These are the activations of a small neural network, seen along a few directions. Each row is one input.
Each table varies a few parts of the input and shows all the possible inputs, shuffled.
Descriptions start from the smaller parts, as in this example, which fits no table here: one of 6 places along a line, together with either a single point or one of 11 places along a line or (one of 3 separate values, together with one of 8 places around a ring).
Shared parts are said once, and a part with two or three values counts as separate values.

Other details of the inputs shift rows strongly along three fixed directions, in all tables alike. That doesn't count.
To show where, the next rows are all for the same input, with only those details redrawn:
[-29  16   8   0  31   8   0  -7 -25   6 -11 -14]
[ -2   2   3  -3  23  -4  -8   2 -12   0   2  -4]
[  2 -15   0 -12  34  -8 -18   2 -25  -8   4  -8]
[  0  25   7   7  15   3  10   9 -13   9   4   0]
[-12 -15  -2  -3  21  -7 -27  -8   4  -7  -5  -4]
[-6 16  4  7 12  1 -1  1  2  6 -1  2]
[-26  27   8   9  17   9   5  -5  -7  11 -11  -6]
[ -5 -17  -3  -3  19 -10 -28  -7   6  -9  -2  -1]

A family of inputs:
row 1: [ 5 27  9 27 -8  7  1  7 20 10  3  2]
row 2: [-17  30  -1  27  -9  11  32  -6   7  18 -14 -10]
row 3: [ -7 -31  -3  17 -18  -8  -2 -12   9  -6  -8   9]
row 4: [ -7 -19  -6  -5 -14 -14  -5 -15  16 -12  -4  18]
row 5: [ -6  -9  -5   4   4  -7 -21   0  21  -2  -6  15]
row 6: [ -5  -4  10  -3  -4   8 -21  -3  27 -18  -7  -4]
row 7: [-35  12   7  -3   2 -19   0  -1 -37  20 -15 -26]
row 8: [-39  14  11  -9   8 -23   6  -2 -32  18 -12 -21]
row 9: [ -6  11  -2   8   8   0  35   6 -15   0   0   0]
row 10: [ 26 -10   7  -2  22   7  10   4 -38  15  13   1]
row 11: [  2  35   2  16 -11  18  14  17  -4  20  -2   4]
row 12: [ 10  -1  -8   4 -45 -36 -18  10  28  11   8   1]
row 13: [-22   1   7  -1  -3  10 -27 -18  30 -12 -20  -8]
row 14: [ -7 -15  -6   4   3  -6   3  -7 -29  -2  -3  -1]
row 15: [ 32 -29 -20  -5  -4 -11   3  13 -12 -16  18  -4]
row 16: [ 27  17   8   7   4   8   5  20 -15   5  19 -10]
row 17: [ 15 -22 -11  -5  -7 -17   3   0  20 -21   5  12]
row 18: [ 15   0 -11  -2 -24   1 -19  10  34  -1  11  19]
row 19: [-32 -31  -2  -9  -8   9  -1 -20 -13 -11  -9 -10]
row 20: [ 14  13  -6 -13   1  11  10  29 -14   6  12   7]
row 21: [-18  23  -4  12 -19  24  11 -22  25  11  -7  -3]
row 22: [ 16 -22  -2 -16   7  -1 -30   4   5 -17  20 -10]
row 23: [-24 -18 -15  18 -10  -3  -6 -16  23  -9 -19  -4]
row 24: [ 16 -31   8 -26  30  -1  -8  -9 -24  -3   7   3]
row 25: [-21  18  11  -9  25   9   2  -5 -22   2 -13 -12]
row 26: [-26 -23  -6   3  19   2 -16 -33  10  -6 -17  -9]
row 27: [ 38 -41  -2 -17  20   1 -14   3 -32   1  22  -4]
row 28: [ 23   4  -8  20 -16  -9 -17   8  33   2   8  16]
row 29: [ 35   2   8   7   6 -12  -4  18  13  -5  26  10]
row 30: [  9  13  11 -24   2 -35  14  19 -38   9  11  -9]
row 31: [  7  -8   1 -16  15  -5 -12   8  -6  -6  -2   9]
row 32: [-32  -2   1 -15  22  10  -5   1  -5   1 -26   1]
row 33: [-21  -1  10   2   5   3 -23 -16  33  -8 -15  -3]
row 34: [ 44  -6  -9 -11 -15 -13  11   7  12 -13  17   7]
row 35: [43 -5 -2 -4  0 -9  8  3 11 -7 20 16]
row 36: [-18  39  24  13   0  19  18   5  18   5  -8  -1]
row 37: [ 10 -31 -11 -14  19 -13 -22  16   4  -7   1  14]
row 38: [ -6 -21   9   0  21  -4 -23   2  11 -16   3  -7]
row 39: [ -1  -3  -8   3 -38  -5  -1 -15  30 -10  -6  23]
row 40: [22 11 -4 -7 -6  3 -6 14  0 -2 21  2]
row 41: [ 13  20   1 -17 -23 -26  12  24 -20  15  22  -9]
row 42: [-35   9   4   4  26  17  -5  -4 -35  11 -24 -16]
row 43: [-23 -14  -4  26 -40   6   2 -18  34   3 -17   7]
row 44: [ 3 29  5  6 -6  2 40  0  8  8 -1  2]
row 45: [-34   6   6 -22  -9 -20 -10  -9 -17   5 -21 -23]
row 46: [ 21  12 -11   3 -25   1  22   4  20   2  18   2]
row 47: [ 3 30 -1 17 -5 11 18 25  1 20 -5 14]
row 48: [ -4 -19   3   4   6   2 -11 -20  21   8  -3  14]
row 49: [  9 -23 -17  -9 -25  -9  -9  -6   9 -13  17  13]
row 50: [ 12 -17 -13  -8   7   3 -15  21  -7   1   0   1]
row 51: [ 15  20   4  -5   1  15  21  -7 -13   1   0  -3]
row 52: [ 37 -21  -3 -31  20 -11 -23  10 -28 -22  14  -5]
row 53: [ 14 -17  -1   4 -40  -7   8  -7  29 -14  -1  23]
row 54: [  5  23   1   7   3  12   3  11 -15  12   3 -10]
row 55: [ 42 -23   4 -24   6   0  -6  -1 -12  -4  17  11]
row 56: [-37 -26 -18 -10  -4   7 -12 -23   8 -17 -14 -17]
row 57: [ -3   1   6  20 -22  -4  30  -2  13   4   1  22]
row 58: [25 21 -1 13 -5 -8 39 13  5  9 16  8]
row 59: [-31 -12  -7   3  -4   7  -2 -19 -22   1 -15 -13]
row 60: [  8   0  -1   6  21   9  13  -6 -33   6   1 -13]
row 61: [  1  15   7 -19  17  12   4  10 -37  -1  -8  -5]
row 62: [-15 -26   8  -6  -2  -4  10 -16  -5 -10 -12   6]
row 63: [  1  -2   8 -17  15  22   9  -7 -33  13  10  -8]
row 64: [  7  22  10  22 -15  16   2  15  22   4   7  -3]
row 65: [ 10  24  -6  18 -16   9  33   4   3  14   4  -8]
row 66: [ 11 -11  -6 -22   6   2 -12  14  -3  -9  -8   9]
row 67: [10  4 10 18  1  3 -7 14 13 -3  8 -3]
row 68: [-35 -18  -7  10 -10  -9  -9 -27  20  -5 -16  11]
row 69: [ -3  23  15  -1   4  22  10  15  -9  -1  13 -13]
row 70: [ 6 38  8 17  0  4 17 11  5 14  6 10]
row 71: [-18 -13 -11  14  -8  13 -16 -28  26   2 -17 -11]
row 72: [  4  16  -7   5 -26   4  23  -1  20  -8  -6   9]
- What is each input in this table made of? => one of 6 places around a ring, together with either a single point or one of 5 places along a line or one of 6 places along a line
- Changing only the place on the ring of 6 turns row 23 into row 15. The same change can be made to row 7. Which row results? => row 12
- Changing only the place on the ring of 6 turns row 2 into row 65. The same change can be made to row 67. Which row results? => row 64
- Which other rows agree with row 19 in the place on the ring of 6? List them by row number. => row 18, row 20, row 21, row 22, row 40, row 41, row 46, row 49, row 56, row 63, row 69
- Which other rows does row 36 become when the place on the line of 5 takes its other values? List them by row number. => row 25, row 31, row 32, row 33
- Which other rows does row 53 become when the place on the line of 6 takes its other values? List them by row number. => row 34, row 39, row 51, row 55, row 72
- Which other rows does row 4 become when the place on the line of 6 takes its other values? List them by row number. => row 17, row 24, row 35, row 44, row 62
- Which other rows agree with row 68 in the place on the ring of 6? List them by row number. => row 5, row 8, row 9, row 26, row 29, row 37, row 38, row 48, row 57, row 58, row 70

A family of inputs:
row 73: [ 29 -12 -10  18  -8 -13  14  24  -6  -1  17  12]
row 74: [-25 -29  -8 -25  12 -14 -26   7 -21 -19 -13 -22]
row 75: [ 28 -23  -9 -21   3 -11 -33  22  11 -24  12   7]
row 76: [-46 -26   5  12   8 -21 -19 -34  17  -5 -17 -10]
row 77: [ 27 -34 -19   7 -32 -11 -30  -3  32   0   7  15]
row 78: [-21  -9  -8   7   4   9  -1  -9 -32  -2 -12 -23]
row 79: [ 11 -25 -16   7  -5 -21 -32   0  40   3   7  29]
row 80: [37 38 22  3  2  0 12 25  4 10 14 23]
row 81: [-23 -18   7  10  20  -4  15 -17 -26   0 -10 -26]
row 82: [  8  -5   6 -14  -3 -10   6  -1 -31  -8  20 -26]
row 83: [-16  42   8  18 -31  -5   4   3  33  29 -20  21]
row 84: [-39  36   4   2 -17   0  17  -4   9  14 -19 -21]
row 85: [ 12   4  -2  20 -27 -18  -5  10  37  20   7  36]
row 86: [-34  12  15  -7   3  21 -18  -9  25  -1 -26 -10]
row 87: [-36 -22  -3   8  21   0 -35 -17  16  -9 -18   7]
row 88: [-30  31  21   2  12 -12  21 -10 -26   9 -15 -20]
row 89: [-29 -35  -5  -7  29 -25 -17 -18 -21  -4  -5 -17]
row 90: [ 11  -2  -3 -16   9  14 -11  14 -27 -11  16  -9]
row 91: [ 11  18  24   3  31  11  16  14 -29  11  11   8]
row 92: [-21  33   6   5 -33   4  34 -19  34   5 -28  33]
row 93: [-29  24   2   0  -9  15  15   6 -30   8  -4 -20]
row 94: [-17   6 -14  29 -36   0   0 -24  39   8 -10  -7]
row 95: [-43  39   1   0  -9  22   4   0  14  22 -28  -8]
row 96: [ 38 -19 -11 -10 -23   4  27  -9  -5 -15  15  22]
row 97: [32  2  5  4 25 -6  1  8 15 -7 26 15]
row 98: [ 31 -24  -8  16   6   0 -16  -3  54 -16  11  13]
row 99: [ 20  16  -7   2   8  19  17  11 -41  17   8  -8]
row 100: [26 38  7  7  0 -3  8 25  0  4  9 23]
row 101: [ 20 -43 -15   2 -23  -7  11 -17  38 -18  -1  34]
row 102: [-14 -37 -11  -7  27  16 -34 -15 -26 -19 -11 -20]
row 103: [-23 -13   0 -18  21   6 -36 -16  33 -22 -15 -18]
row 104: [-38  -2  -2  24  11  25  -7 -13  14   1 -26  -2]
row 105: [ 38  18   7  -5  19 -10  -4  13  17  -9  18  12]
row 106: [ 11  19   0 -10  -8  -3  22  10 -35   7  24 -22]
row 107: [ 27  10   1  18 -10   3  26  24 -10  24  13  16]
row 108: [-27  -7  -9  16   6  16  -5 -12  12  15 -22   0]
row 109: [ 41   3  -2 -10   2   8  -8  11  17 -15  32  -2]
row 110: [-12  14   9  13   1   8  27 -15 -36   6  -3 -31]
row 111: [-26  45   5  23 -28 -15  14  -9  36  20 -18   5]
row 112: [ 16   3  -3 -17  19 -14 -12  15 -22   7   2   6]
row 113: [-35   8   3  -8 -17   4 -14  -1  16  13 -26  -7]
row 114: [  7 -45   1 -14  28  14 -36 -16 -17 -18  -4 -19]
row 115: [  0  22   6   7  28  34  16  -9 -22   1  -1 -25]
row 116: [ 18   7   7   3 -27  15 -17   3  42  -3  12  12]
row 117: [-11 -21  -7   6  18  -9  10  -8 -25   3  -2 -20]
row 118: [  9  23  16 -12   2 -13  29  18 -33   0  13 -22]
row 119: [-17  22  -2 -10   2  24   5   4 -26  17  -2 -16]
row 120: [ 16  -6  -5  12  -5 -25   3  19   0   0  17  20]
row 121: [40 -9  9 11  9  8  5 17  6 -1 17 15]
row 122: [ 18  17   6   2 -13  -1  53   4  -7   4  10  39]
row 123: [-12 -14  -9   6 -18 -30 -33  -4  39 -10 -16  14]
row 124: [ 18 -41  -8 -34   3  -9 -31   9 -31  -6  18 -11]
row 125: [ 15 -45 -10 -47   0   0   2 -10 -33 -30  15   0]
row 126: [  8  15   6 -32  -6   9  47  10 -31  -8   1   7]
- What is each input in this table made of? => one of 6 places around a ring, together with either a single point or one of 8 places along a line
- Changing only the place on the ring of 6 turns row 75 into row 90. The same change can be made to row 84. Which row results? => row 106
- Changing only the place on the ring of 6 turns row 105 into row 97. The same change can be made to row 112. Which row results? => row 79
- Which other rows does row 108 become when the place on the line of 8 takes its other values? List them by row number. => row 73, row 81, row 98, row 104, row 107, row 117, row 121
- Which other rows agree with row 110 in the place on the ring of 6? List them by row number. => row 77, row 78, row 94, row 96, row 99, row 102, row 114, row 115
- Which other rows does row 126 become when the place on the ring of 6 takes its other values? List them by row number. => row 92, row 96, row 101, row 122, row 125
